These are the activations of a small network on made-up records, seen along a few directions, one row for each record.
Each row is followed by the record's values for the fields BON, MAKI, TARU, TEG.
Other fields move the rows too, some of them a lot.
Random noise pushes rows far along 7 fixed directions. That doesn't count. These rows show it; they differ only by the noise:
[ 330 -149 -270 -405  468  -92   14  442   59 -216 -201 -313  -77 -443
  -22  520 -290  288  -70  472  -24  152 -129 -105  303  170]
[-581  280  140  221 -431   83   74 -227 -123  337 -167   26  169  -20
 -133  -82  190 -144  -32  126 -116 -132 -218 -302 -251   34]
[ -29   42 -144   16  -16  137 -105   96  -71   64  -24 -197 -168   33
   58 -347  156  -19  -52   -1 -107   53 -176   31   66   34]
[-157  151 -186  123 -115 -187 -180 -166   23  627   60 -193 -221 -292
 -252  -50 -193   99 -199  139 -109 -177 -118  -18  -46  147]
[  76   60 -108  114  -29   53 -147   25  103  172  -62 -149 -133  -55
 -181  -12  -60  151  -65  117  -48   47  -55  -64  -16   50]
[-180  178   98  156 -401  288  -25 -204  158 -167 -206   66   96  182
 -179 -111  255   50  160   69  -68  126 -194 -188 -175   -1]
[ -88   44  167 -138 -389  329  201 -128  172 -740 -339  201  129  152
  121 -189  436   33  343  -95 -152  231 -441  -50   10   69]
[ 227  -58  -67 -145    2  518  -32  221  106 -760 -237  -67  -21  330
  123 -317  415   83  279   35  -35  400 -232  -16   92  -68]
[ 247  -89 -106 -315  -80 -466  102 -101  302  -95  -53 -117 -260 -602
   95  280 -294  252 -145 -117 -297  -85 -379  264  443  456]

[-146  253   -4   59 -452  190 -223 -264  272 -142  114 -240  222  301
 -165   15   46 -193  115   65 -114  134 -120  -72  106   24] -> BON=pum MAKI=fusan TARU=baguf TEG=fifi
[ 407 -230   52  -10  137 -157  -25   22   22   -3   57  153 -105  -75
  -46  112 -107  159   -3  -80  170   49  303   87  -46  -12] -> BON=larot MAKI=galar TARU=resu TEG=misem
[   5 -204  107 -317 -112 -129  253 -128   85 -310  129  305  112  -65
  257 -117  -93 -177  369 -406  -81  -65 -360  326  122   68] -> BON=larot MAKI=fusan TARU=resu TEG=fifi
[  11    2 -545 -229  250  135 -247 -124  129  182  267  -56 -384  -48
 -167 -539 -102  110  198   54   61  -71 -259  402    0  -38] -> BON=pum MAKI=galar TARU=baguf TEG=fifi
[ -73  142 -141 -166 -105  199  -38 -131  238 -498  -51  -71   47  157
   17  -53  264   -2   26  108  -34   22 -114    8  167   81] -> BON=pum MAKI=galar TARU=resu TEG=fifi
[-223   -5  476  -47 -465 -212  397 -133 -230 -287 -136  248  225  -51
  484  -83  324 -286   14 -459 -249  -47 -153   15  137  120] -> BON=pum MAKI=fusan TARU=resu TEG=dazo
[-289  186   33  -80 -270  323  -56 -198  -30 -257 -158   46  346  187
 -323  254  284  -55  146  576  234  220  219 -469 -370 -130] -> BON=larot MAKI=galar TARU=gumen TEG=dazo
[ 163 -177  300 -116  -73   80  156   20 -207 -380 -153  247  169  137
   88  -23  206  -30  232  -24  201  268  177 -116 -144 -145] -> BON=larot MAKI=fusan TARU=baguf TEG=dazo
[ 225 -138   53  -31  103  290   16  221   65 -425  -69   40   28  245
  137 -116   88   68  288 -174  -72  231 -171  149   51 -124] -> BON=pum MAKI=fusan TARU=gumen TEG=misem
[-267   72 -220 -305   95 -189   14 -215  -34   89  -90  106   78 -364
 -295  443  -75  127  -95  544  230 -170  195 -205 -189  114] -> BON=pum MAKI=galar TARU=gumen TEG=dazo
[ -74  -38  170  213 -169  -27  115 -250    7  134   48  421   -2  106
  -44 -265   77  -18   50 -284  105  -77   86  118 -280  -73] -> BON=larot MAKI=galar TARU=morig TEG=dazo
[ -92 -278  -16 -387  523 -148  372  382 -398   34   26  236  130 -328
  280   88 -163 -122  175   81  105 -114 -148   66  -29 -106] -> BON=larot MAKI=fusan TARU=resu TEG=misem
[ 292  -91  154 -164   16   78  167  156   62 -660 -374  153  -75  -32
  211   21  261  195  168 -131 -126  165 -161   -1  207   81] -> BON=pum MAKI=fusan TARU=gumen TEG=kofa
[ 328   30 -177 -268 -271 -123 -236 -364  520 -463  114 -249  -81  -91
 -176  460  -58  241  -92  208  -23  151  108  125  283  297] -> BON=pum MAKI=galar TARU=gumen TEG=misem
[-257   -6  600  460  -67   38  585  229 -163 -149 -345  451  355  215
  377  173  236 -239 -208 -416  -26 -185  175 -224 -152  -96] -> BON=pum MAKI=galar TARU=gumen TEG=fifi
[ 166   31 -161   -4  -62  -67 -257  -20  117  174  213 -380  -95  -32
  -98  143 -170   38 -140  124  -98   72   62   62  188  111] -> BON=pum MAKI=fusan TARU=gumen TEG=misem
[-186  142   75   20 -210  185  -24 -157  256 -274  -55  -12  356  183
 -273  492  -59   21   46  357   83  145   67 -274 -151  -32] -> BON=larot MAKI=fusan TARU=morig TEG=dazo
[  21  189   96   53 -393   -9  -66 -185  158 -161   -2 -256   80   63
   38   10  102  -73  -14  -65 -228   95 -142  -49  231  157] -> BON=pum MAKI=galar TARU=morig TEG=fifi
[ 145   85 -358 -315 -224  111 -268 -592  562 -320  197   56 -127  -55
 -475   80 -131  284  362  362   95  122 -157  221  -61   63] -> BON=pum MAKI=fusan TARU=resu TEG=fifi
[-210   -3  183   16  -24 -361  331   38 -122  -47 -161  117   88 -270
  258  255   63  -46 -383  -86  -70 -232   85 -107  123  216] -> BON=pum MAKI=galar TARU=gumen TEG=dazo
[-151   60   26  -55  -62  111  152 -206  262 -135 -195  362  102 -116
 -294  153 -167  218  442  138   50  -44 -355  -90 -235  -19] -> BON=larot MAKI=galar TARU=morig TEG=fifi
[-176  -52 -150 -155  307   18  121  191 -281  -20   20  -84 -117   -7
  302 -276  151 -111 -198  -17   -4  -75  -63  132  113  -11] -> BON=pum MAKI=fusan TARU=baguf TEG=dazo
[ 299  -84   50   61  -46    8 -106 -132   52    7 -177  228 -127 -108
 -334  -48  -57  351  362  131  121  170   35 -108 -262 -101] -> BON=larot MAKI=fusan TARU=morig TEG=misem
[ 351 -155  311  181  160   42  165  347   93 -211 -290  170  184   62
   18  429 -123  128   84 -105   16  151  105 -227  -37  -61] -> BON=larot MAKI=galar TARU=resu TEG=kofa
[ 115  133   77  170 -213  -45 -193  -88   31  -26   -1 -300   73  183
  -83  142  130  -24 -265  123   17  156  320 -210   96   72] -> BON=pum MAKI=galar TARU=morig TEG=dazo
[  11  -24  -34  110  135 -299   51  265  -81  311  131 -268  -83 -107
  341   55 -160 -198 -499 -326 -190 -189   81  161  343  174] -> BON=pum MAKI=galar TARU=baguf TEG=dazo
[-493   29 -143 -406  114  193  120   14 -265 -130  -65   91  269  -67
  -58    6   91 -146  350  464  115   41 -281 -175 -258 -143] -> BON=larot MAKI=fusan TARU=gumen TEG=dazo
[-185   20  295  345   85   59  197  222 -209  144 -280  243  299   53
  -54  393   50    7  -95  106  131  -90  350 -407 -306 -171] -> BON=pum MAKI=galar TARU=gumen TEG=misem
[ 175   25 -134  -45  -21  177 -176  -56  261 -387   63 -178   87  227
 -164  283   41   89  -95  343  177  260  299 -141   21   12] -> BON=larot MAKI=galar TARU=morig TEG=dazo
[-234  -31 -528 -433  437  -69  -42  -55 -373  216  109    5 -399 -321
   58 -624  164   44  -33  241  140 -159 -143  246  -51  -11] -> BON=pum MAKI=galar TARU=baguf TEG=dazo
[  62 -135   27  225  590  650    0  613 -312   23 -119  192  188  534
  -63 -332   60  -75  495   88  279  191   80 -166 -438 -624] -> BON=pum MAKI=fusan TARU=resu TEG=fifi
[-392  248  -78  -48 -426   43 -121 -399   21   22   76 -148   65   15
  -93 -105  184  -98   80  187 -142  -13 -217  -92  -28   67] -> BON=pum MAKI=fusan TARU=resu TEG=misem
[ 473 -141  232  181 -270  124 -119  -98  331 -368  152  125   34  412
  -10  -35  -26   34  155 -407   50  300  219  185    9  -87] -> BON=larot MAKI=fusan TARU=baguf TEG=dazo
[-144  147   75  101 -267  119  -15 -103  112 -107  206 -159  231  300
   60  -49   85 -269  -32  -60  -78   55  -15  -13  173  -18] -> BON=pum MAKI=fusan TARU=baguf TEG=fifi
[-122 -202 -117 -211  389  -27  351  117 -252 -164 -235  579 -243 -284
  241 -511  213  122  206 -233   53 -185 -248  247 -171  -93] -> BON=pum MAKI=galar TARU=gumen TEG=dazo
[ -54  -53 -258 -369  178  -65  -83  -30 -207   27   76  -60  -25 -208
 -116   47   -5   19    2  426  190   42  129  -63  -85    2] -> BON=larot MAKI=fusan TARU=gumen TEG=dazo
[ -42  -13 -180  -46   34  -60 -242 -143 -295  430   92   -6 -259 -191
 -215 -398   69   61   75  180  151  -50  122   16 -276  -99] -> BON=larot MAKI=galar TARU=morig TEG=misem
[ 139  -94  196   32  -16 -181  148  166  -23 -124  148 -133   48   74
  419   72  -44 -194 -191 -408 -165  -61   41  129  369  104] -> BON=pum MAKI=fusan TARU=resu TEG=fifi
[  74   47  255  218 -495 -293   86 -325  140   51  164   46  -89   39
  186 -164   47  -56 -199 -520 -180  -42   13  251  174  228] -> BON=pum MAKI=fusan TARU=morig TEG=dazo
[ 481 -153  -67  148  228  132 -181  101  188   24   -3  150 -232   76
 -298  -15 -175  350  105   22  215  128  258  105 -218 -129] -> BON=larot MAKI=fusan TARU=morig TEG=kofa

Here are new rows. What are their fields?
[  56  -85  206  471  229  435 -101  423 -110  221  148   22  375  594
 -175   39 -143 -199  151   29  277  214  361 -198 -365 -514] -> BON=larot MAKI=fusan TARU=baguf TEG=misem
[-310  -28  655  244 -356   -7  407  -26 -369   61 -288  472  253   92
  244 -193  241 -263  203 -436  -47 -105 -107 -156 -312  -86] -> BON=larot MAKI=fusan TARU=morig TEG=kofa
[ -52  -24 -282 -376  187  192    3  222  -92 -352   95 -289   39   80
  279 -201  216 -158  -26  138  -33  118 -185  140  337   43] -> BON=pum MAKI=galar TARU=baguf TEG=misem
[ 238  -54   19   84   43  -59  -60  194   50 -130   69 -320 -126  131
  284  -23   52  -65 -260 -246 -120   62   69  155  324  115] -> BON=pum MAKI=galar TARU=morig TEG=misem
[ -80  -39   68 -101  -17 -112  202 -175  -64  -61 -161  350   16 -230
   -2   40   47   76  167   20   82 -152   -8  -37 -151   -4] -> BON=pum MAKI=galar TARU=resu TEG=fifi
[-268  183 -382 -528 -491  -12 -369 -496 -185  -79  444 -545 -184  -20
  119 -624  321 -315   70  224 -174  179 -290  201  240  216] -> BON=larot MAKI=fusan TARU=morig TEG=dazo
[ 281 -169   16  296  350  202 -204  620 -457  392   88 -324 -116  304
  208 -417   29 -178  -59 -184   15  159  212  -46    0 -275] -> BON=larot MAKI=fusan TARU=gumen TEG=misem
[ 250   85 -221 -103  -93  127 -401   76   99 -193   77 -573  -91  117
  -40   25   86   56  -57  240 -172  283    3  -64  347   88] -> BON=pum MAKI=fusan TARU=gumen TEG=misem
[-206   86 -135  -40  -82   52 -162 -134  -69  204  324 -129    0  138
   -8 -259   21 -198   60  -13  -25  -59  -62  145    8  -73] -> BON=pum MAKI=fusan TARU=resu TEG=misem
[  74  -63   68  167  -78 -219  -18    4 -259  256  170   -4 -265   41
  343 -533  182 -167 -251 -494 -114 -126  166  250  104    6] -> BON=pum MAKI=fusan TARU=resu TEG=dazo
[ 141  -66   69  110   12  118  -52  129  -91 -129  263 -214  -51  399
  337 -374  163 -296 -167 -353    3   48  169  155  263  -54] -> BON=larot MAKI=fusan TARU=baguf TEG=fifi
[ 327  -54  195 -270 -293 -346   21  -74  130 -468  -37 -394   44 -185
  238  445  -41   46 -159  -30 -221  220  -57    6  570  392] -> BON=pum MAKI=fusan TARU=morig TEG=misem
[ 152  -20  -85  -78   76  103 -156   54  -10 -142  -17  -58  -48   77
 -113   42  146   45  -98  209  193   84  330  -86  -17  -44] -> BON=larot MAKI=galar TARU=baguf TEG=kofa
[ 445  -84  160  223 -142  -56 -170   29  -14  -31 -107 -194 -191   29
    7  -77   61  166  -90 -164  -80  217  160  -47  114   69] -> BON=larot MAKI=galar TARU=morig TEG=misem
[ 333    1  -21 -118 -569 -187 -195 -652  641 -312  214   65 -108  -37
 -314  202 -186  268  107 -118  -45  154   -2  265   89  282] -> BON=larot MAKI=fusan TARU=morig TEG=dazo
[ 370 -319   28  -67  493  165  189  483   33 -464 -111  214  171  156
  133  246  -63   73  139   14  247  226  221  -47  -41 -207] -> BON=larot MAKI=galar TARU=resu TEG=dazo
[-226  228  -30  110 -257 -147 -119 -374   62  420    1   -5    7 -204
 -327  140 -167   68   42  225  -51 -162  -63 -159 -162   46] -> BON=pum MAKI=fusan TARU=resu TEG=fifi
[-175  257 -177   96 -248  191 -246 -198  244   -3  130 -327  -99  250
  -40 -125  138  -65 -201    0 -216  -42 -123   99  150   96] -> BON=pum MAKI=fusan TARU=resu TEG=kofa
[-700  381 -297 -463 -480  267 -101 -439   95 -423  153 -407  323  109
  -12   75  366 -303   31  555 -208   65 -431 -137  231  187] -> BON=pum MAKI=fusan TARU=resu TEG=misem
[ -97   24  143  -79 -371 -129   90 -109  163 -195  136 -124  177   28
  242   34  -27 -239   17 -346 -301   13 -322  223  349  176] -> BON=pum MAKI=fusan TARU=baguf TEG=misem
